Each row below holds a small network's activations on one input, seen along a few directions.
Each table varies a few parts of the input and shows all the possible inputs, shuffled.
A made-up example of a description, with smaller parts first: ring(8) and (point or (values(2) and line(4)) or line(9)).
Shared parts are said once, and a part with two or three values counts as separate values.
In the rows, zero is written as 128.

Other details of the inputs shift rows strongly along two fixed directions, in all tables alike. That doesn't count.

Table:
x1: [106 146  66 153 138 129 165 152  84 116 111]
x2: [ 99 152  90 134 135 135 131 116 130 128 118]
x3: [104 149  78 113 128 141 150 116 113 152 114]
x4: [126 139 177 105 135 131 171  95 165 159 153]
x5: [ 99 132  85 119 131  93 108 155 100 121 110]
x6: [180 100 175 151 121 127 133 106 155 121 154]
x7: [126 105 178  94 124  88 134 123 140 157 159]
x8: [ 98 158  45 124 137 142 132 132 106 143 106]
x9: [ 69 161  79 143 133 134 156 141  71 151 132]
x10: [176 107 124 177 120 133  92 120 139  90 125]
x11: [111 136  83 126 106 116 109 176 101  93  87]
x12: [187 134 121 142 139 153  85 126 160 109 100]
x13: [124 150  77 155 130 142  95 120 133  94  89]
x14: [117 153  68 124 129 145 137 125 111 132  92]
x15: [156 113 110 171 125 131 105 125 129 102 132]
x16: [154 103 182 132 138 143 137 104 181 131 139]
x17: [153 121 133 128 135 100  91 156 129  99 100]
x18: [125 105 179  92  97 104 142 134 146 150 161]
x19: [111 147 135 113 147 148 167 127 104 167 132]
x20: [105 147  83 139 132 151 123 127  88 134 103]
x21: [142 125 155 101 129 137 146  95 160 175 161]
x22: [110 132  80 121 120 114 108 157  90  78  98]
x23: [111 116 137  97 118 107 134 134 114 119 148]
x24: [119 105 179  82 120 102 148 122 136 145 183]
x25: [162 105 180 139 145 145 127 114 183 125 135]
x26: [107 129 110 112 123  93 129 147 101 120 102]
x27: [150 129 119 152 140 154  80 124 127 124 120]
x28: [152  99 181 133 133 142 135  99 180 132 139]
x29: [ 40 143 126  53 126  95 237 142  76 173 167]
x30: [195 129 123 146 130 153  73 117 165  99  96]
x31: [138 103 172 106 101 108 113 141 152 135 156]
x32: [168 112 143 134 126 102  73 145 139  88  98]
x33: [136 127 186 107 137 146 163 104 133 175 155]
x34: [173  99 167 154 128 125 119 110 160 130 170]
x35: [134 145  99 174 124 146  99 137  94  96  93]
x36: [113 148  91 138 134 152 128 128  90 129  96]
x37: [113 158 101 157 138 142 136 148  86 121 108]
x38: [112 105 169 115 137 135 165  99 166 165 165]
x39: [134 120 174 115 135 145 139 100 135 174 164]
x40: [ 88 151 100 146 123 136 151 129  79 141 126]
x41: [164 109 166 144 126 127 151 113 144 130 154]
x42: [154 138 138 168 127 145 101 131 117 104 112]
x43: [132 158  84 154 144 145 104 137 135  92  82]
x44: [140 104 168 100 125 106 112 130 145 122 169]
x45: [127 127  92 133 100 115  90 168 112  85  87]
x46: [145 123 177 147 125 137 121 110 134 146 162]
x47: [151 120 131 122 130 116  94 157 125  79 119]
x48: [164 109 127 143 105 117  49 160 152  86 115]
x49: [ 51 135 117  74 123  81 200 136  84 179 145]
x50: [133 104 159 134 141 140 128 107 173 142 152]
x51: [146 141 119 148 131 140 103 111 155 100 100]
x52: [ 28 137 112  87 137 128 244 109 104 199 156]
x53: [ 89 161  67 137 140 135 129 126 122 126 111]
x54: [161 107 194 104 110 110 120 149 162 128 148]
Description of these inputs: line(6) and (values(3) or ring(6)).
- The inputs of x5 and x7 match in every part but the line(6) part. If x50 is changed in the same way as x5 into x7, which row does it become? => x38
- Start at x19 and move only the line(6) part, one step at a time. The first step leads to x33. Which rows follow, in order? => x36, x20, x39, x27
- Change only the values(3) part in x29. List by row number the other rows that result. => x11, x32
- Change only the values(3) part in x49. List by row number the other rows that result. => x18, x23

Table:
x55: [ 64 143  51 101 127  90 122 179  60 101  92]
x56: [146  95 209 127 125 134 157  96 158 166 190]
x57: [157 112 195  83 132 124 159  95 196 165 157]
x58: [172 137 118 164 129 143  89 135 104  99 101]
x59: [ 66 142  48 123 111  89 135 180  63 107  90]
x60: [ 81 164  46 147 136 148 122 143  78 130  94]
x61: [158 120 122 172 127 145  96 141 126  86 101]
x62: [ 98 125 162 111 135 115 214 114 136 160 169]
x63: [167 135 124 147 133 149  74 123 156  93  84]
x64: [173 127 118 172 128 146  70 126 117 105 121]
x65: [201 105 130 150 132 144  42 109 200  87 107]
x66: [ 48 156 114  79 135 128 211 107 110 203 156]
x67: [149 117 115 121 103 110  72 165 122  76 109]
x68: [ 51 132 119 108 134 115 231 111 109 179 176]
x69: [190 110 248 115 133 140 125  96 186 163 171]
- What is each input in this table made of? => values(3) or (values(2) and line(6))
- Change only the values(2) part in x56. List by row number the other rows that result. => x61
- Change only the values(2) part in x65. List by row number the other rows that result. => x57

Table:
x70: [175 136 137 150 146 162 111 122 157 110  99]
x71: [185 135 180 137 132 156 100  89 168 146 127]
x72: [119 139 112 129 129 118 172 153  69 126 123]
x73: [111 129  73 114 111 104 133 157 134  94  98]
x74: [124 129  89 163 125 112 147 151  90  94 119]
x75: [162 127 126 165 138 152 117 106 172  97 111]
x76: [182 104 173  92 113 117 106 139 173 110 119]
x77: [ 81 135 181  51 137  96 210 132 125 176 157]
x78: [108 135  68 102 109 118  94 148 114 121 117]
x79: [ 69 129 136  84 135  90 194 135 129 146 143]
x80: [ 73 121 182 105 119 109 226 125 119 169 180]
x81: [162 132 124 153 134 164  79  95 154 125 128]
x82: [ 93 141 126 127 125 131 163 159  81 123 113]
x83: [101 139  77 122 133 116  74 147 105 102 105]
x84: [168 104 161 153 134 149 107  81 186 131 149]
x85: [175 113 166 156 139 147 125  98 190 118 131]
x86: [103 135  88 159 117 140  85 151  82 105 115]
x87: [167  82 167 109 107 105  93 116 192 122 157]
x88: [ 96 159 134 102 144 148 188 106 113 201 135]
x89: [126 147  71 107 112 117  88 163 108 112  81]
x90: [181 128 150 153 122 124  88 138 105 115 128]
x91: [ 64 109 173 107 119 112 207 117 112 185 193]
x92: [169 115 202 100 129 109  81 120 163 130 133]
x93: [105 159  73 161 118 138  89 169  63  99  75]
x94: [ 71 121  92 109 137  99 137 138 116 128 128]
x95: [170  99 167 155 140 151 108  87 191 137 154]
x96: [ 88 115 123 123 122 104 194 122  87 163 178]
x97: [171 123 157 146 140 162  88  92 171 143 150]
x98: [125 157  86 140 146 161 142 127 114 115  84]
x99: [119 143  45 167 125 129  89 156  56  97 111]
- What is each input in this table made of? => ring(5) and (values(2) or line(4))
- The inputs of x74 and x90 match in every part but the ring(5) part. If x79 is changed in the same way as x74 into x90, which row does it become? => x92
- Change only the ring(5) part in x98. List by row number the other rows that result. => x71, x75, x81, x84
- Change only the values(2) part in x70. List by row number the other rows that result. => x98

Table:
x100: [140 146  64 166 155 161  88 119 117  94  90]
x101: [231  90 234 162 125 157 108  76 186 140 187]
x102: [ 95 116 138  92 133 115 151 135 111 148 142]
x103: [104 114 128 145 118 110 182 123 117 145 154]
x104: [101 121 143 108 134 116 159 149 102 146 153]
x105: [202  75 234  99 112 123  74 110 211 140 176]
x106: [117 131  82 149 129 134  84 144 117  65  88]
x107: [110 125 133  80 124 117 165 147 124 149 128]
x108: [120 121  68 165 139 120  92 133 132  77  82]
x109: [ 89 122 111 107 124 110 164 116 153 158 145]
x110: [125 150  88 163 141 154  76 131 110 101  70]
x111: [103 134 140  88 131  97 145 128 103 150 141]
x112: [104 125 119 106 131 109 184 123 153 145 125]
x113: [115 143 125 133 152 149 174 106 114 159 154]
x114: [118 142 135  76 123  98 159 139 116 152 127]
x115: [ 96 121 129 134 140 108 177 124 130 142 149]
x116: [127 154  74 154 126 156  67 136 125 113  75]
x117: [140 142  89 151 132 110  75 162  87  82  95]
x118: [103 139 127  77 116  98 140 132 117 165 147]
x119: [123 135  87 166 130 134  91 156 108  63  99]
x120: [101 124 141 129 108 124 175 134 103 134 160]
x121: [217  97 217 125 131 156  89  67 222 153 177]
x122: [110 154 139 105 132 143 168 121 130 169 113]
x123: [124 148 116 106 143 151 180 105 136 162 130]
x124: [102 135 133  91 120 122 176 132 138 133 131]
x125: [226  89 177 158 109 141   4 118 218  55 121]
x126: [148 135  88 162 110 111  80 161  74  85 100]
x127: [109 114 141 119 112 118 164 148  89 149 158]
x128: [140 146  91 191 119 156  88 143  88 102  86]
x129: [101 150 149 133 142 141 161 122 107 166 137]
- What is each input in this table made of? => line(5) and (values(2) or line(4))
- The inputs of x118 and x111 match in every part but the line(5) part. If x125 is changed in the same way as x118 into x111, which row does it become? => x106
- Which other rows agree with x103 in the line(5) part? List them by row number. => x101, x120, x126, x127, x128
